A small network was shown many inputs. Here are its activations along a few directions, one row for each input.
In each table, some parts of the input vary, and every possible input appears once, in random order.
A made-up example of a description, with smaller parts first: one of 2 separate values, together with either a single point or one of 11 places around a ring or (one of 4 places along a line, together with one of 5 places around a ring).
Shared parts are said once, and a part with two or three values counts as separate values.

Other details of the inputs vary at random and push rows far along two fixed directions, the same in every table; ignore that.

Table:
x1: [-16 -28  45 -17   4  -4 -61  13 -41  -9  27 -78   2   6]
x2: [  1  -4  14   0  13  14 -16  34 -26 -23  19 -60  19  -9]
x3: [ -2 -19 -10   7  24  21   7 -74 -35   2 -22  32  10  -7]
x4: [  2 -12  -4   8  22   5 -10 -77 -39  -8 -36  26  19  -2]
x5: [  4  37 -18  -1 -32   4  43  79  72  27  28  15 -25   6]
x6: [-11 -23  15  -7  18 -12 -38 -82 -49  -2 -31  12   3   2]
x7: [-12 -35  18  -9  11  -3 -37 -87 -42   6 -17  21  -6  14]
x8: [ 12  32 -46  16   2   7  41 -37  35   8 -39  85  -4   3]
x9: [ -3 -22  -9   8  22  18  10 -77 -34   0 -22  28   8  -7]
x10: [-19 -25  46 -10  -4 -11 -47  11 -31 -11  27 -69  -3   7]
x11: [ 10  42 -30   6 -16   8  37  80  61   2  16  10  -4  -5]
x12: [-14 -34  19  -6   8  -6 -31 -89 -38   5 -17  25  -7  14]
x13: [  6 -23  30  -1  13   1 -29  21 -44 -26  15 -70  22  -6]
x14: [ 11  24 -31   9 -11 -23  29 -37  44   9 -46  89 -12   6]
x15: [  3  37 -22  -2 -22   7  35  81  67  31  25  22 -21   7]
x16: [-12 -19  29 -13   7  17 -18  35 -27   6  44 -65   4   1]
x17: [  8  20 -46  13  -4   9  52 -40  37  14 -30  82 -11  -2]
x18: [-16 -28   9  -5  20  19  -2 -84 -45  20  -6  19   0   4]
x19: [ -1  24   4  -2 -29 -17   1  54  57  12  13   7 -27  13]
x20: [  6 -19  25   1   7  -3 -18  28 -30 -25  17 -64  17  -4]
x21: [ -3 -30  12  -4   8 -15 -24 -83 -38  -1 -30  33  -3   6]
x22: [  2 -27   5   2  10 -14 -13 -81 -35  -5 -40  37   5   2]
x23: [  1  42 -25  -1 -25   5  36  86  70  31  24  20 -22   7]
x24: [-13 -21  41 -10   3 -19 -48  14 -37 -20  18 -72   6  -2]
x25: [-20 -23  44 -14   4  -6 -60  19 -38 -10  27 -82   1   5]
x26: [  2 -10  20   1   4  -7 -15  30 -23 -27  17 -66  18  -4]
x27: [-17  -3  20  -8  -4  10  -9  38 -15   8  38 -61   1  -1]
x28: [ 17  21 -31   5  -9 -15  21 -36  39  12 -49  93  -9   4]
x29: [ 17  37 -19   8 -20 -14  30  72  60  -9   6   3  -3   2]
x30: [  8  35 -26   4 -26   6  47  76  67  17  25  13 -15  -6]
x31: [ -9 -23  13  -2   7 -18 -22 -80 -35  -3 -30  26  -3   3]
x32: [-13  -1   6  -4   6  14  -7  42 -16   2  32 -52  12 -11]
x33: [  3 -16  18   2  11  10 -10  28 -29 -24  22 -64  15  -7]
x34: [ 12  29 -24   2 -18  11  41  78  65  20  25  20 -14  -4]
x35: [ -5  -3   8  -1  11  17  -8  37 -20 -13  24 -52  17 -11]
x36: [  5 -27   6  -1  12 -10 -20 -80 -40  -5 -40  34   8   1]
x37: [  4 -16  21   2  15  13 -16  29 -35 -24  21 -65  17  -9]
x38: [ 15  37 -25   8 -17   0  35  70  54  -9  11  -2  -4  -2]
x39: [ 12  20 -27   0 -12 -17  13 -36  42  19 -42  94 -22   9]
x40: [  7  35 -29   2 -17  10  40  79  63  22  22  21 -11  -5]
x41: [ -9 -25  -5   2  22  20   7 -77 -38  14 -10  24   6  -8]
x42: [ 17  14 -26   0 -16 -18  17 -35  42  18 -38  99 -24  11]
x43: [-11  -1   6  -3   0  11   0  38 -11   0  34 -54   9 -11]
x44: [  1  -1  18  -1   9  -2 -24  33 -24 -26  14 -65  23  -5]
x45: [-10 -11 -15   6  20  15   8 -79 -36  -2 -22  22  13  -7]
x46: [ 13  26 -32   6  -8 -17  22 -35  42  11 -49  90  -9   5]
x47: [ 14  19  -3   1 -24 -26  13  63  48  -8   2   2  -8   2]
x48: [  3  -3   9   2   3   5  -2  38 -14 -25  23 -61  13  -6]
Each input here is: one of 6 places around a ring, together with one of 8 places along a line.
The inputs of x19 and x1 match in every part but the place on the ring of 6. If x24 is changed in the same way as x19 into x1, which row does it become? -> x39
The inputs of x44 and x13 match in every part but the place on the ring of 6. If x23 is changed in the same way as x44 into x13, which row does it become? -> x16
Start at x10 and move only the place on the line of 8, one step at a time. The first step leads to x31. Which rows follow, in order? -> x47, x26, x48, x17, x30, x5
Which other rows does x30 become when the place on the ring of 6 takes its other values? List them by row number. -> x32, x34, x40, x41, x43
Which other rows does x3 become when the place on the ring of 6 takes its other values? List them by row number. -> x9, x11, x17, x35, x45
